Here are a small network's activations along a few directions, averaged over the inputs that share one value of a field.
Related values have similar rows: they may be neighbours, one step apart, or belong to one group.
Strong random noise was added to every row along 18 fixed directions; ignore it. To show where, here is one row again and again, with new noise each time:
150,3,-190,-237,-141,-83,-331,-247,363,-459,-174,-232,189,117,86,196,-54,-109,207,117,169,-339,304,-42,18,3,175,-71,-218,63
-277,111,-135,127,-21,-4,41,62,1,335,34,94,159,123,-193,-101,-52,-89,-179,239,-3,27,140,132,174,199,-46,15,-72,158
290,-170,-20,-73,115,-6,-44,-280,-297,215,93,53,203,152,147,-204,-57,115,-125,297,-358,-95,-322,-218,-116,-191,-90,135,-99,-135
-393,-502,262,-11,-45,-273,-131,273,-255,4,-8,139,-141,-26,-39,-50,-294,145,72,93,-40,-121,-33,-317,-553,-36,43,176,52,-305
181,-134,-87,128,239,238,242,-18,-175,133,197,-266,74,-6,170,-2,6,-77,73,-175,253,297,-94,-117,-242,295,225,102,-85,152
33,258,133,-110,-167,-70,-225,3,369,-182,10,31,-80,-213,244,241,116,39,-40,-60,-386,168,-57,2,-203,176,-161,85,130,-94
133,-41,-260,-317,-49,15,-47,28,41,19,-245,26,94,17,-184,82,165,-81,12,69,11,59,90,54,-93,10,-153,-167,-107,32
343,-156,368,-189,-117,35,132,-212,-260,-127,-343,325,4,6,-22,240,153,136,-98,-317,344,84,136,-53,-218,-339,-186,258,98,-202
-361,118,-205,1,-73,232,64,335,-364,19,278,163,65,328,-33,33,100,-279,236,-34,129,-103,-139,-57,166,176,109,-23,205,-141
-84,-84,-153,-67,157,-48,-266,-232,-11,-1,-9,-61,-33,-379,-162,-6,90,106,-53,-180,-231,4,-25,-169,169,-68,-70,-144,-97,-87
110,-114,-61,-191,-71,16,-145,-54,96,100,374,-86,386,185,166,-56,-245,-144,69,435,36,-29,41,-62,53,-49,246,-99,-201,40
-66,354,108,36,334,158,-149,-170,164,-373,244,110,15,-182,8,322,-88,-216,85,-424,114,29,92,-77,-303,501,-236,46,-153,254
242,-415,241,-62,-69,12,-142,123,-32,122,-15,-9,71,-54,98,61,83,-27,89,-43,215,162,-37,-42,-184,-294,-149,450,60,282
154,-174,-187,12,-191,11,-232,-115,-26,-78,-102,-331,47,-49,110,-22,208,-35,143,-55,75,-233,60,-155,329,-161,382,153,62,-122
-26,-143,158,53,-20,-327,-95,39,-103,-18,-270,9,-183,-292,23,-55,-37,120,-27,-4,-3,-75,223,-209,-375,6,97,192,-68,-49
-96,79,179,-94,-256,215,-247,-110,-91,241,-87,2,-17,31,-312,-158,-12,-41,-291,-145,18,-143,38,190,136,1,34,-178,41,-51
-94,-99,-30,40,107,315,200,29,63,109,156,260,231,285,-191,64,-26,213,-167,37,82,16,-54,234,405,16,-84,-123,127,-240
2,225,-126,30,137,74,199,-5,-350,-7,58,212,289,436,-108,-53,-182,-134,174,150,237,-137,64,246,-165,82,-98,-354,-229,-5
274,103,-184,10,47,-102,-67,-103,-69,79,97,-80,104,-112,22,43,160,-236,88,81,-410,78,-275,-170,-142,89,-276,153,-40,-32
249,185,117,4,220,9,-287,-79,-1,-260,157,70,155,-257,233,145,45,14,347,-280,159,97,102,217,-73,-226,-167,-181,-190,273


Values of U:
u2: -148,49,-125,428,214,-55,304,-116,-67,-212,-200,-319,-320,-74,11,-66,73,243,163,-360,101,150,-183,78,151,-93,-97,-157,61,143
u10: 230,-148,-4,190,112,-170,-78,-21,-250,156,179,-41,207,-259,219,-69,-31,90,160,-63,-48,54,-11,76,17,-307,239,-174,-135,-343
u6: -17,273,-182,-388,104,413,-156,301,60,180,-35,379,-58,-92,62,79,344,13,-298,-154,-190,187,-49,172,-57,312,-132,-144,40,133
u7: -16,-96,-95,-372,32,55,-340,116,-14,-29,198,177,174,-76,7,143,40,-243,135,43,-63,-82,38,-133,-109,-51,-41,18,-86,-23
u5: 92,116,-125,-191,-137,-2,126,43,-287,203,-339,-40,48,245,-350,-52,-57,-279,-71,39,102,-29,79,129,-635,353,-112,-272,-193,-77
u9: 240,54,-61,-91,82,-118,276,-189,27,-220,-36,20,-129,-139,-156,61,43,-107,-26,-4,-140,-20,-116,-241,87,-66,-146,75,11,-130
u13: -184,709,-12,212,-247,-243,107,-216,35,39,-21,182,225,88,158,10,-13,46,-17,217,-90,124,277,399,444,-181,-8,-307,-58,-16
u15: 53,63,-165,-49,-40,-66,-324,-140,-271,-100,-77,82,138,-256,-155,232,223,-242,196,-404,-76,-167,90,-84,26,-85,13,-62,-23,-417
u8: -122,-163,65,-71,133,-254,-51,69,27,-170,-141,223,-128,-68,-49,-32,-41,147,39,104,5,-141,51,-110,69,-256,-239,99,-33,121
u4: -6,61,-7,-44,-235,-69,-55,-116,-6,78,-30,-137,-24,242,95,-56,-73,-182,-15,218,-140,13,-131,-67,-133,-59,-61,51,-18,94
u18: 348,-222,-203,-164,-122,-243,216,237,-68,235,-41,-291,62,81,-55,-61,-38,-418,191,428,-11,169,-77,-176,-565,51,25,71,-180,147
u16: -243,-290,-174,160,239,-173,158,-34,-146,76,-53,61,138,44,-34,-45,-182,206,-19,125,33,-43,47,-112,-27,-17,87,72,-134,-107
u1: 44,144,-2,-115,25,59,251,340,-75,-1,4,341,33,248,35,-115,71,85,69,232,116,-144,113,151,214,-116,57,-106,121,-32
u12: -17,142,63,-37,-158,109,-281,324,182,30,99,-32,-55,33,126,-38,-19,-153,76,40,-28,-105,63,212,-39,91,51,-56,87,220
u11: 24,242,-237,-91,109,-17,-39,39,-112,171,-66,0,121,26,29,-59,20,-246,8,50,-20,178,16,131,-260,177,-215,-146,-251,339
u14: 258,45,19,-109,247,-33,390,-51,80,-181,196,23,-78,-74,-224,-63,-185,-38,10,40,-17,1,-136,-84,-50,42,-89,-297,-116,-83
u3: 341,89,118,-37,85,-46,108,39,158,-162,225,57,28,-317,225,196,38,-144,59,-133,147,123,162,-109,15,75,270,42,-13,-195
u17: -135,294,46,149,138,16,149,-62,96,-43,1,320,69,144,76,112,-43,68,-56,18,101,1,197,199,158,55,-176,10,-29,71
A value of U combines one of 3 hidden first parts with one of 6 second parts; all combinations occur once.
Changing only the second part turns u14 into u5. u16 has the same second part as u14; what does that change turn u16 into? -> u13
Changing only the second part turns u15 into u12. u7 has the same second part as u15; what does that change turn u7 into? -> u17
Changing only the second part turns u8 into u6. u2 has the same second part as u8; what does that change turn u2 into? -> u10

Values of N:
n6: 167,170,-364,316,246,-192,199,389,510,120,50,-262,162,-63,-166,-232,-83,253,225,439,-235,106,-33,661,179,163,-197,-577,-215,230
n13: 142,419,232,-332,-90,-57,80,12,-284,-264,-398,112,-557,306,-91,-335,-37,-164,79,175,35,-336,-75,-27,-541,-119,-373,-121,-55,593
n5: 220,5,95,9,399,-130,-5,-551,10,-374,-22,92,70,-81,-258,9,-192,167,49,-71,-13,-165,-40,-124,135,-336,-459,-164,-242,205
n1: -442,-318,-495,158,357,121,170,-136,2,-59,488,-104,307,-40,306,228,8,174,242,-3,201,243,127,-411,626,123,469,135,-15,-292
n7: 110,26,72,545,343,-23,70,358,90,201,244,159,115,-348,-72,-225,-183,192,-155,9,197,-281,409,259,282,375,499,-141,-61,-343
n2: 93,397,-109,437,156,-435,246,-54,-135,342,-36,375,85,161,97,-344,-50,125,-281,833,-584,-366,115,-99,138,103,-37,256,-79,-149
n4: -175,-17,-52,348,8,-403,-458,-535,-165,648,-100,23,327,-592,40,-179,75,180,-350,-47,-574,214,97,131,431,-444,-226,167,-227,-41
n15: 60,548,233,-10,-312,-113,-32,-5,338,-357,-329,217,-246,199,-327,51,146,-237,106,18,54,-279,46,466,503,-493,-641,-73,101,552
n10: 259,382,92,282,-332,204,523,124,-126,-138,127,-430,-59,479,-106,-8,-32,-490,343,-114,378,96,-174,278,-22,222,127,-211,219,94
n14: 160,-169,-108,-61,245,-115,353,-396,-71,-177,7,-6,214,267,466,86,-281,232,2,218,196,240,12,-183,-345,-62,130,-106,-313,-74
n9: -4,-30,136,-686,-251,-212,-603,366,278,-345,-255,786,12,-375,67,576,488,-32,136,-56,51,55,494,-94,1,-508,-406,236,169,0
n8: 141,-171,447,-61,-339,-105,-494,227,83,18,-88,-159,214,-80,339,102,-155,-53,184,-137,472,66,346,216,-613,-46,178,292,-147,329
n12: 87,-303,-149,-360,197,-373,159,-77,218,-262,-260,184,101,-347,-644,338,-144,41,85,21,119,115,315,28,-277,-164,-340,-513,-314,-341
n16: 109,145,4,108,225,-175,398,102,31,-10,268,313,134,-173,375,273,152,-121,159,56,-1,517,-39,-57,42,-131,-304,403,85,250
n11: 542,-105,494,-62,148,-287,-93,621,-251,-121,295,372,103,-381,768,-82,-133,220,496,131,388,33,371,122,-389,-505,556,-157,-190,-45
n3: 303,-117,387,-199,-474,230,40,-662,213,-314,-10,-136,312,308,-372,449,-294,-155,-213,-301,385,-199,119,57,-13,-34,190,-74,15,-725
N is arranged as a line.
Going along N from n9 by way of its neighbour n2, in what order are n5, n7, n4, n15, n8 met? -> n5, n8, n4, n15, n7
List every value one step from n1, in the order listed. -> n13, n10
List every value one step from n12, in the order listed. -> n16, n3

Values of Y:
y11: 81,121,-328,-71,-445,-226,-89,-254,192,-51,-94,-216,88,62,256,236,258,-221,41,145,-494,132,-345,-124,291,-211,-181,295,142,-212
y6: -99,219,108,-268,90,107,-435,329,-146,-557,359,580,-246,119,43,126,298,-151,449,-29,-238,-557,-408,-251,275,-327,-533,162,375,43
y5: 148,-662,-545,-159,378,-214,390,515,178,111,-308,-3,-353,-73,-237,-234,326,161,-16,593,-199,-84,-141,-361,160,-264,-174,450,109,412
y1: -621,21,-53,-88,26,299,342,-215,414,190,-202,446,533,773,682,252,-270,809,-547,486,249,435,627,459,78,263,341,-145,-132,-111
y12: 328,48,-109,-211,195,6,-184,-166,-10,-184,-253,-118,-218,-53,-226,-332,141,113,32,19,-359,-435,-275,-38,173,-241,-332,-40,-25,301
y7: 413,351,169,219,-387,-412,228,113,-492,156,98,270,329,152,604,94,210,-83,316,393,52,248,52,42,-114,-504,65,308,121,-241
y14: 153,-149,-61,386,268,562,-8,166,201,-52,447,272,487,463,-509,56,-38,166,24,-84,-214,-611,-407,457,854,101,-244,-19,322,-541
y4: 153,-18,-375,-388,-239,226,-5,-139,-11,12,-138,-536,-66,141,-222,14,172,-199,-24,-81,-236,98,-364,-227,-221,259,151,-338,25,-173
y3: -31,96,22,120,-215,316,-500,86,16,541,218,-200,333,136,40,0,-34,-162,46,-109,-394,335,-320,580,-320,220,-335,-287,-50,-114
y10: 553,-531,-439,144,-272,-156,158,-249,534,-64,-675,-608,195,53,724,335,472,516,-16,-12,-234,479,-125,73,-10,-126,200,439,108,-343
y13: -102,81,-74,103,254,-379,-314,-160,-265,-223,307,-229,17,-383,363,-208,-251,1,439,32,-168,-130,-20,-284,-244,-42,149,-132,-307,68
y9: -215,-162,-501,197,113,-122,-70,186,9,435,-137,-276,-107,-282,-62,-279,256,-152,-168,155,-65,116,90,-229,394,191,165,257,-11,521
y8: 222,-170,416,-66,85,117,-378,57,-242,476,432,261,250,-361,-250,-258,-247,-90,-198,-53,101,-191,47,206,82,-320,118,-182,-202,-118
y2: 36,195,-110,-136,490,99,-290,219,343,211,28,405,351,-107,-66,-229,-172,142,-211,426,99,-207,671,510,110,177,163,-448,-485,470
Y is arranged as a line.
Going along Y from y13 by way of its neighbour y12, in what order are y11, y5, y14, y2 met? -> y14, y2, y5, y11
List every value one step from y6, in the order listed. -> y7, y3
List every value one step from y9, in the order listed. -> y10
